These are the activations of a small neural network, seen along a few directions. Each row is one input.
In each table, some parts of the input vary, and every possible input appears once, in random order.
Descriptions start from the smaller parts, as in this example, which fits no table here: one of 3 separate values, together with either a single point or one of 9 places along a line or (one of 4 places along a line, together with one of 5 places around a ring).
Shared parts are said once, and a part with two or three values counts as separate values.
In the rows, 128 means zero.

Other details of the inputs shift rows strongly along two fixed directions, in all tables alike. That doesn't count.

A family of inputs:
x1: [122  60 100 121 153 168 140  94 164 138 137]
x2: [ 81 220 142 134 126 100  70 181  92 126 135]
x3: [ 86 186 152 116 107 104 120 206 118 112 140]
x4: [ 85 188 134 111  94 116 102 201 123 103 141]
x5: [140  72  96 119 170 177 133 129 169 136 129]
x6: [158  78 149 128 119 154 159 107 126 133 122]
x7: [ 69 201 154 139 127 105  76 191 111 124 133]
x8: [215 132 117 107 124 211 112 135 157 120  99]
x9: [ 91 214 131 114 125 121  73 193  82 114 121]
x10: [ 70  92 127 194 138  10 154  89  53  94 123]
x11: [133  74  87 104 150 176 131 101 146 129 125]
x12: [101 188 115 123 117 137  74 140 123 123 133]
x13: [ 95 175 157 144  84 111 105 200  68 115 130]
x14: [108 173 135 125  64 156  91 181  97 104 126]
x15: [149  83 147 135 111 159 130 116 148 126 131]
x16: [ 87  81 110 119 107  71 163  88  93 134 154]
x17: [166 142 141 105 171 204 114 134 204 128 107]
x18: [ 70 180 171 108 113 141  88 168 126 102 134]
x19: [122  93 121 173 101  80 134  67  93 156 151]
x20: [118 104 148 179 115  67 153  79  87 165 139]
x21: [205 175 114 101 168 190 150 152 200 136 100]
x22: [100 199 157 123 113 104 123 171 139 126 128]
x23: [ 92  63 136 167  87  90 146  88  98 142 156]
x24: [143 121 128 135 158 111 154 135 157 146 133]
x25: [196  78 124 161 161 168 158 127 172 158 117]
x26: [176  86 122 147 138 137 170  92 118 157 110]
x27: [197 113 126 104 115 222 119 151 165 111 103]
x28: [ 78  90 164 125 116  57 167  90 107 132 160]
x29: [ 78  95 131 185 135  35 169  71  77  95 109]
x30: [102  87 124 158  93  92 132 127  70 135 142]
x31: [ 88 107 146 142 143  65 129  59  97 150 150]
x32: [128  67 128 105 162 148 156  85 137 135 126]
x33: [196 153  82  81 141 194 135 140 171 118 106]
x34: [ 97 109 161 133 126  56 158  86 125 143 154]
x35: [171 131  95 114 144 145 142 104 166 138 131]
x36: [ 98 189 154 142 107 100 103 143 103  47 101]
x37: [169 142  83  87 164 243  98 192 176 111  98]
x38: [163  77 117 166 132 137 137 114 149 156 130]
x39: [198 159  88 105 159 176 125 155 184 132 117]
x40: [131  72 100 143 171 133 130  99 156 156 136]
x41: [166 122 133 112 151 115 159  85 157 144 137]
x42: [ 62  83 134 137 139  77 157  90  81 147 138]
x43: [153  61 160 143 125 149 164  96 149 140 130]
x44: [102  95 139 175  90  84 127  91 105 151 151]
x45: [ 74 180 136 114 123 127  92 200  90 112 126]
x46: [ 69  90 143 124 126 105 114  97 118 126 152]
x47: [111 184 171 159  92 122 108 171 122 132 120]
x48: [104 207 162  80  93 131 113 186 116  91 126]
x49: [164  82 117 147 125 179 139 147 155 136 126]
x50: [140 208 155 131  82 146  65 164 120 113 127]
x51: [ 94 173 132 105  88 129 111 171 137 103 141]
x52: [166  68 142 152 124 136 137  84 156 149 134]
x53: [148  85  77 163 159 121 142 107 133  77  96]
x54: [157  89 120 132 186 167 153 101 187 156 112]
x55: [ 98 105 136 120 143  92 137  69  88 137 139]
x56: [178 146  84 115 176 196  97 146 175 136 113]
x57: [111 188 142  75  87 137  95 179 123  90 131]
x58: [103 205 133 111 110  83 114 182  82 117 132]
x59: [105 189 131 117  97 117 104 160 144 116 138]
x60: [100 210 158 103 103 136 123 205 141 104 120]
x61: [ 86 217 138 110 118 128  89 171  93 118 113]
x62: [ 87  90  98 132 131  86 128  64  80 144 145]
x63: [167  78 159 155 133 135 155  85 156 152 129]
x64: [ 85 109 132 155 149  64 142  69  96 161 142]
x65: [177  82  94 146 131 143 142 108 112 150 122]
x66: [185  78  96 133 164 165 139  81 171  69  88]
x67: [171  90  73 110 177 175 128 113 145 143 115]
x68: [189 146 133 118 125 225 140 182 162 120  87]
x69: [113 203 149 144  88 107  91 192  62 118 125]
x70: [100 172 172 147  84 137 118 184 116 118 123]
x71: [208 159 104 138 133 203 100 167 166 134 108]
x72: [102 101 125 113 113  46 147  66  80 136 154]
x73: [129  56 110 103 153 151 135  82 137 132 130]
x74: [197 174 107  85 156 192 151 158 173 124  91]
x75: [148 130 128 106 167 214 134 161 193 126 101]
x76: [113 200 152  91 102 101 117 148 100 108 130]
x77: [142 131 118 115 152 146  98  97 149 136 132]
x78: [152  72 107 112 162 119 186 124 133 143 133]
x79: [105 186 153 109  98 106  96 154 142 112 140]
x80: [ 85  94 135 126 123  59 186 100  91 142 142]
x81: [173  87  98 139 116 152 144  88 118 145 122]
x82: [176  83  83  96 155 169 164 139 164 131 120]
x83: [114  97 157 152 102  64 147  70  62 143 142]
x84: [108 205 132 118 105 117  89 196 142 115 132]
x85: [ 69  97 121 150 124  83 114  82 118 149 152]
x86: [173 126 127  81 136 197 134 150 203 108 121]
x87: [119 200 141 103 103 104  94 143 127 115 140]
x88: [206 119 139 136 145 178 141 102 167 142 115]
x89: [ 88  87 119 124 131  74 121  57  81 141 145]
x90: [183  87 121 167 152 124 155 103 129 165 131]
x91: [ 85  77  98 176 117  53 142  57  86  85 125]
x92: [112 207 111 101  99 111  98 185  99 110 128]
x93: [168  66 133 156 145 159 167 137 149 147 127]
x94: [170 103 107 131 173 102 171 103 146 159 139]
x95: [ 73  82 141 144 133  71 116  65 115 149 154]
x96: [ 57 176 153 131 122 111  92 193 101 115 139]
Description of these inputs: one of 6 places around a ring, together with either a single point or (one of 3 separate values, together with one of 5 places around a ring).
- The inputs of x92 and x58 match in every part but the place on the ring of 6. If x71 is changed in the same way as x92 into x58, which row does it become? => x90
- The inputs of x44 and x63 match in every part but the place on the ring of 6. If x81 is changed in the same way as x44 into x63, which row does it become? => x83
- Change only the choice among 3 separate values in x44. List by row number the other rows that result. => x59, x85
- Change only the place on the ring of 5 in x90. List by row number the other rows that result. => x13, x25, x69, x93

A family of inputs:
x97: [151 173 114  70 147 209  99 162 193 106 110]
x98: [146  55 101 151 144  92 167  73  96 140 127]
x99: [ 77 206 140  80 108 139  76 194 119 108 133]
x100: [ 43 219 158  90 115  99 115 211 120  78 128]
x101: [110 157 167 159 100  74 118 129  97 138 142]
x102: [ 60 127 137 144  80  81 104 119  58 104 143]
x103: [ 77 158 174 161  70  32 132 120  53 140 158]
x104: [152  47 131 155 131 122 164  85 139 172 149]
x105: [ 60 124 128 157  84  71  97 126  61 116 149]
x106: [142 217 164 125  84 137 101 202 116 126 119]
x107: [139 211 113 128 105 156  78 199 118  92 106]
x108: [205 192 136 126 136 214 112 187 182 137  96]
x109: [116 232 129  86 122 140  87 179 145  99 115]
x110: [163  66 102 153 162 121 153  74 130 130 118]
x111: [178  72  94 140 154 138 161  73 143 124 109]
x112: [215 132  86 126 171 224 125 145 180 118  83]
x113: [127  45 113 153 146 118 141  68 119 129 133]
x114: [ 64 163 127 128 119  43 117 127  83 138 158]
x115: [136  67 100 113 183 150 149  81 164 160 135]
x116: [128  36 106 143 135 117 153  76 104 137 132]
x117: [206 108 100 110 170 238 165 174 206  77  69]
x118: [ 29 141 151 126 114  47  97 112  81 128 165]
x119: [124 208 169 118  73 167  79 190 142 108 120]
x120: [143  45 103 141 139 136 150  63 134 124 123]
x121: [207 114 145 119 152 217 184 179 214 115  91]
x122: [207 118 128 126 150 236 128 151 201 151 105]
x123: [132 228 129  89 145 162  80 190 158 101 113]
x124: [ 56 164 134 134 128  46 114 117  81 144 150]
x125: [152  48 141 153 144 129 157  75 147 160 142]
x126: [161  67 128 166 135  88 176  80 124 175 146]
x127: [ 85 113 121 120 140  51 155  80  90 141 154]
x128: [198 137  92  76 185 197 145 146 191 133 104]
x129: [169  47 134 137 135 152 174  80 151 160 138]
x130: [ 80 205 132  96 110 135  73 189 128 113 141]
x131: [178  75 132 150 137 113 176  71 147 158 128]
x132: [105  98 117 155 115  66 146  83  67 120 136]
x133: [ 95 191 131 134  97 158  64 183 108  99 114]
x134: [ 39 147 142 106 105  69 109 120  82 122 161]
x135: [138  40 143 148 123 108 170  80 118 171 148]
- Describe the family of inputs behind these rows. => one of 3 separate values, together with either a single point or (one of 2 separate values, together with one of 6 places around a ring)
- The inputs of x114 and x107 match in every part but the choice among 3 separate values. If x97 is changed in the same way as x114 into x107, which row does it become? => x120
- Change only the choice among 2 separate values in x101. List by row number the other rows that result. => x125
- Change only the choice among 2 separate values in x103. List by row number the other rows that result. => x129

A family of inputs:
x136: [ 70 113 117 136 115 104 104 132  95 123 143]
x137: [112 108 124 104 148  96 144  70 123 133 135]
x138: [138 116 130 133 128  83 153  77 126 148 140]
x139: [171 113 102 134 130 148 125 107 128 137 129]
x140: [172 120  92 115 140 165 115 116 142 125 118]
x141: [158 133  96 105 162 149 133 138 156 147 123]
x142: [173  83 117  89  95 172 192 151 122 109 119]
x143: [138 115 121 109 154 166 129 146 168 148 130]
x144: [125 201 149 133  92 171  69 212 120 118 112]
x145: [109  74 132 150 127 109 146  97 122 110 129]
x146: [147 150 143 153 108 124 123 144 114 105 112]
x147: [ 86  75 145 188 115  64 155  95  74 149 142]
x148: [117  86 107 160 124  73 138  96  81 151 143]
x149: [ 32 189 165 111  81  61  89 138  91 107 153]
x150: [173 121  99 119 136 161 127 106 149 112 103]
x151: [123 236 138 100 116 132  94 197 140  85 110]
x152: [145  87 120 141 134 160 125 133 137 143 125]
x153: [118  97 154 134 121 101 148  85 136 149 145]
x154: [166 129 125 127 151 119 158 117 152 127 122]
x155: [ 50 191 160 114 101  79 101 165 108  92 142]
x156: [157 136  99 117 170 145 151 139 161 131 113]
x157: [141 131 102 102 181 157 148 133 156 126 111]
x158: [180 140 138 122 131 150 142 114 162 145 120]
x159: [122 102 143 145 119  68 144  78  98 174 160]
x160: [125 101 161 143 117  93 154  81 126 158 142]
x161: [147 117 137 112 154 158 145 135 181 118 118]
x162: [ 82 116 145 141  91 101 110 106 103 113 136]
x163: [123  90 124 165 124  64 153  83  90 121 130]
x164: [153 118  94 102 149 175 111 111 135 118 119]
x165: [111 160 122  89 138 127 103 127 123 129 138]
x166: [174 132 124 126 148 153 136 143 151 162 126]
x167: [162 102 139 145 114 156 134 105 141 133 115]
x168: [135 115 108  99 163 167 130 139 169 141 129]
x169: [ 86  85 153 159 123  54 149  93  88 184 161]
x170: [172 118 101 127 150 153 138 123 148  98 100]
x171: [152 116 130 119 150 168 132 145 167 157 129]
x172: [142  96 110 126 142 177 117 143 149 131 120]
x173: [ 90 214 128  87 128 134  77 188 115 116 124]
x174: [ 62 182 122 118 105 100  71 165  67 106 128]
x175: [158 119 139 111 138 168 124 129 165 151 138]
x176: [101 137 120 166 113  76 128 135  80 121 129]
x177: [138 116 124 118 163 164 147 148 174 133 119]
x178: [ 61 128 134 130 136  80 137 131 111 127 145]
x179: [166 141 111 100 146 145 137 111 167 128 117]
x180: [ 87  82 142 129 127  80 135  81 116 160 165]
x181: [100 198 137 128 106 171  81 213 131  86 108]
x182: [106 212 166 134 108 136 103 206 127 124 122]
x183: [144 106 102 111 138 184 113 120 153 118 128]
x184: [ 98  69 148 169 113  78 152  87  96 122 139]
x185: [129 109 135 157 143  85 168 112 115 158 137]
x186: [ 88  89 172 166 118  37 168  78  92 152 155]
x187: [132 107 100 127 153 173 133 144 154 105 112]
x188: [136  90 118 164 124 103 137 107  96 157 135]
x189: [123  79 131 148 113 125 127  93 112 145 147]
x190: [134 193 128 115 113 129 104 149 125 137 143]
x191: [133  95 113 117 130 158 126 101 150 108 120]
x192: [ 96 101 127 119 156  69 159  79 108 122 138]
x193: [144 223 152 129  76 161  74 184 120  96 103]
x194: [145 106 105 107 143 152 126  91 133 108 109]
x195: [ 90 207 139 126 102  82  91 176  91 138 143]
x196: [108 202 147 138  99 171  84 216 126  93 110]
x197: [127 108 150 156 129  65 169  91 111 143 144]
x198: [ 46 185 144 130  94  64  87 145  53  74 127]
x199: [ 82 187 155 155  60  77  77 148  54 127 148]
x200: [147 110 150 127 144 138 152 125 164 129 125]
x201: [184 125 109 130 128 161 131 110 148 119 106]
x202: [145 103 112 120 147 170 134 127 160  92 108]
x203: [152 106  87 128 147 143 126 124 127 134 118]
x204: [163 106 134 131 119 177 125 117 157 121 111]
x205: [111 225 131  95 105 127  75 177 120 117 136]
x206: [162 101 130 144 119 163 124 113 134 147 131]
x207: [118 158 150 104 117 148 112 141 158 120 127]
x208: [107  89  99 138 158 109 144  99 102 118 120]
x209: [172 124 115 154 140 161 140 147 139 126 107]
x210: [139 110 135 135 154 146 154 138 158 144 128]
x211: [173 111 141 148 131 168 140 132 151 116 104]
x212: [ 79  88 128 118 133  80 137  78 113 150 169]
x213: [158 117 143 126 133 150 136 116 151 163 142]
x214: [124 133 151  69  80 115 185 172 107 122 141]
x215: [124 138 129 119 110 168  89 149 136 116 129]
x216: [168 139 109 128 163 145 154 142 159 138 116]
x217: [161 119  89 134 157 157 138 138 142 113 102]
- The inputs of x178 and x187 match in every part but one. If x182 is changed in the same way as x178 into x187, which row does it become? => x147
- The inputs of x163 and x154 match in every part but one. If x196 is changed in the same way as x163 into x154, which row does it become? => x210
- Describe the family of inputs behind these rows. => one of 2 separate values, together with either a single point or (one of 5 places around a ring, together with one of 8 places around a ring)
- A walk changes only the place on the ring of 8. It starts at x212 and steps to x165. List the rest of the walk in order. => x205, x190, x159, x213, x175, x180
- Change only the place on the ring of 5 in x176. List by row number the other rows that result. => x139, x148, x163, x201
- Change only the choice among 2 separate values in x143. List by row number the other rows that result. => x172
- Change only the choice among 2 separate values in x171. List by row number the other rows that result. => x152
